These are the activations of a small neural network, seen along a few directions. Each row is one input.
In each table, some parts of the input vary, and every possible input appears once, in random order.
Descriptions start from the smaller parts, as in this example, which fits no table here: ring(8) and (point or (values(2) and line(4)) or ring(9)).
Shared parts are said once, and a part with two or three values counts as separate values.

Table:
x1: [ 10   4   3   0 -23  -9 -16 -16  41  23 -39  -6  13  -3  15 -14 -24  16]
x2: [ 23  -2  19 -28  -7  -3   5 -19  10  17 -10  14  24  -7 -14 -28 -20  31]
x3: [-15 -28  -3  38 -11   1 -13  -3  38  23 -15 -14  -7  -5   2  26   7 -16]
x4: [ -34   18   32  -19   30   20   -1   38  -72 -111   50   39  -30   35
   62   38  -29  -37]
x5: [ 11   7 -19  29 -19  -2 -27 -11  46  23 -33 -29 -10   3 -10   0  19   3]
x6: [ -4 -25  22   5 -11  15  -9 -15  30  22 -19 -10  20 -13  10  26 -33   1]
x7: [  23   70   25  -57    8   19   11   29  -68 -118   25   -1  -33   45
   61   -1    7  -18]
x8: [-18 -15 -13   0  13 -13  19   7 -29  31  17  23  12 -23 -21 -12   5  -3]
x9: [-24 -11 -29  37   5  -7  -1  11  -3  31   0 -10 -10 -14 -19   9  33 -23]
x10: [  3  -3 -30  23   4  -3   1  -6  22  17   1 -22 -18  11 -44 -12  44  12]
x11: [ 33  19 -27  -3   9 -26  15   1 -17  20   5  -5  13 -14 -28 -45  27  11]
x12: [ -8 -33  19 -24   2   8  17 -15   0  21  18  22  27 -14 -14  11 -36  24]
Changing only one part turns x8 into x11. The same change can be made to x9. Which row results?
Answer: x10
Describe the family of inputs behind these rows.
Answer: values(2) and (point or ring(5))

Table:
x13: [-42  49 -17   4  -6  32   6  35 -66 -89  44 -44 -55  24  19  53  70  -8]
x14: [-13   4 -47  17 -16 -61   9 -19  56  97 -40  38   7 -20 -20 -55  11  22]
x15: [ -30   57   10    9    7   39  -54   -4    5 -106   10   25  -81   78
   29   27   -6  -23]
x16: [ -19   43    5  -10   24   15   30   46 -117  -60   53  -26    6    3
    8    2   72   19]
x17: [  0 -37 -14  46 -29 -42 -28 -32  69  65 -64  18 -14 -13 -31 -44 -21  31]
x18: [ 95  46  52 -96 -57  -7  34 -27  14 -33 -26 -49  54  19  29 -43 -10  97]
x19: [  8 -10 -50  27  -7 -36  21  -7  34 107  -7 -20  39 -43 -36 -10  55 -12]
x20: [ -4 -62 -19  64   6   1 -21 -37  92  62 -26 -12  -6   1 -57  -3 -15   4]
x21: [-28  34   4 -26  39  -5 -10  35 -97 -67  56  45   0  55 -46 -21  53  16]
x22: [-20 -50 -52  57  30  -1   4 -19  77  82  26 -10  15  -2 -74  10   3  -2]
x23: [ 10 -46 -39  56  14  17   8 -15  58  94   3 -54  21 -38 -58  21  29 -18]
x24: [  93   50   40 -124  -14   -5    5  -33   32  -24   -8  -14   37   46
   -3  -54  -47  113]
x25: [-31 -28  61 -53  -4  28 -29   5 -29 -34  -3  78  10   2  56  62 -99 -36]
x26: [ -5   3 -43  20 -42 -38   8  -9  27 102 -52 -16  17 -64 -18 -49   4   5]
x27: [ -21   21   16   14  -33   44   -5    3  -20 -109   -1  -41  -69   37
   74   46   19  -43]
x28: [  63    3   39  -31   50   -8   79   37 -109  -56   67    4   29  -41
    9  -63   30  -25]
x29: [ 14 -30 -10  40 -54 -13 -24 -32  43  79 -77 -30   3 -42 -22 -27   3   8]
x30: [ -1 -49 -15  50 -14  25  -6 -28  64  77 -52 -58   3 -37 -49  20   4  -8]
x31: [ 76   8  24 -37  82 -34  33  41 -99 -56  63  61  23  -5 -29 -63  -6 -17]
x32: [-14 -30 -59  23  11 -69  10 -14  46  86   6  20  22  -6 -57 -26  29  12]
x33: [-36 -17  31 -15  19  22 -57  17   1 -52 -25  43   2  39  86  33 -81 -35]
x34: [-25 -14  68 -31 -15  43  16  -2 -34 -26   4  21   7 -49  95  82 -77 -41]
x35: [-37  -2  44  -9 -20  37   9  19  -9 -39  -5 -11 -13 -10 114  67 -62 -56]
x36: [-33  58 -28   4  27  16 -37  38 -38 -98  55  32 -56  66 -20  35  40  -3]
Describe the family of inputs behind these rows.
Answer: values(2) and (point or ring(5) or line(6))
Changing only the values(2) part turns x17 into x29. The same change can be made to x32. Which row results?
Answer: x19
Which other rows does x34 become when the values(2) part takes its other values? List them by row number.
Answer: x25

Table:
x37: [-13  20 -35   2  47 -21  15  27 -61 -12  64  19  -2  18 -56 -16  58   4]
x38: [-31 -24  19  26  23  37   1  13 -27 -65  22  -2 -44   4  41  62 -14 -61]
x39: [ 16  50  35 -57  -9  16  14  16 -52 -86  35   3  -2  40  43   0   0  18]
x40: [-34  13  20   3  11  21 -26  18 -37 -65   0  35 -33  13  65  34 -46 -49]
x41: [ 56  39  32 -56  14   7  32  17 -61 -73  52 -18  26  22   7  -9  26  20]
x42: [-40 -24  23  16  14  34   3  20 -26 -52  32 -12 -26   7  39  80  -1 -50]
x43: [-22  35  40 -37 -19  21 -16  25 -45 -75  15  20 -10  31  65  28 -29  -2]
x44: [ -5 -19 -24  47 -19  11 -26 -26  73  41 -39 -33 -26   1 -37   5  25  11]
x45: [-14  -3 -44  37 -38 -19 -10 -10  43  71 -38 -33  -3  -8 -22 -11  35  16]
x46: [ -8  17 -31  11  61 -22   8  25 -60 -20  51  32 -14  17 -62 -41  49  -8]
x47: [ 17 -33  -6   9  -7 -21  17 -20  24  80 -26   3  36 -50 -29 -30  -9   9]
x48: [ 67  39  34 -45  23   4  31  12 -66 -86  44 -10   8  22  12 -33  13  12]
x49: [ 12 -25 -19  19 -17 -22  21 -12  18  86 -32 -15  25 -55 -19 -32  12   3]
x50: [ 18 -34  -2  -1   4 -14   2 -27  50  65 -22  11  27 -32 -32 -15 -31  11]
x51: [ -4 -17 -16   4  -3 -18 -22 -18  84  44 -24   2  14  15 -26   3 -20  27]
x52: [-39  11  22  -9   3  21 -20  29 -34 -55  18  25 -13  15  61  61 -32 -41]
x53: [ 15 -38  -1  -6   4 -10   6 -23  45  67 -15   9  40 -21 -32  -6 -27  13]
x54: [-10  37  33 -27 -11  25 -24  15 -47 -89  -1  32 -32  22  61   3 -39  -7]
x55: [ -8 -23 -26  37 -21  11 -25 -26  68  42 -33 -32 -12  15 -37  15  23  17]
x56: [  2 -20 -16  14   1 -20 -22 -22  87  43 -34  10   0   5 -20 -10 -24  18]
x57: [ -9  -5 -44  38 -36 -20 -12 -14  43  68 -43 -27 -13 -21 -23 -21  32   9]
x58: [  2 -26 -11   2 -10 -21  21 -16  19  84 -19  -8  42 -46 -22 -20  -4  13]
x59: [  29   51   37  -43    3   18   11    9  -56 -102   18   13  -18   37
   42  -24  -11    9]
x60: [  3 -21 -21  15 -19 -19  21 -11  17  89 -26 -24  30 -49 -21 -22  16   7]
Changing only one part turns x48 into x41. The same change can be made to x54. Which row results?
Answer: x43
Describe the family of inputs behind these rows.
Answer: values(2) and (point or line(5) or ring(6))
Which other rows does x44 become when the values(2) part takes its other values? List them by row number.
Answer: x55
Which other rows does x53 become when the ring(6) part takes its other values? List them by row number.
Answer: x45, x51, x55, x58, x60
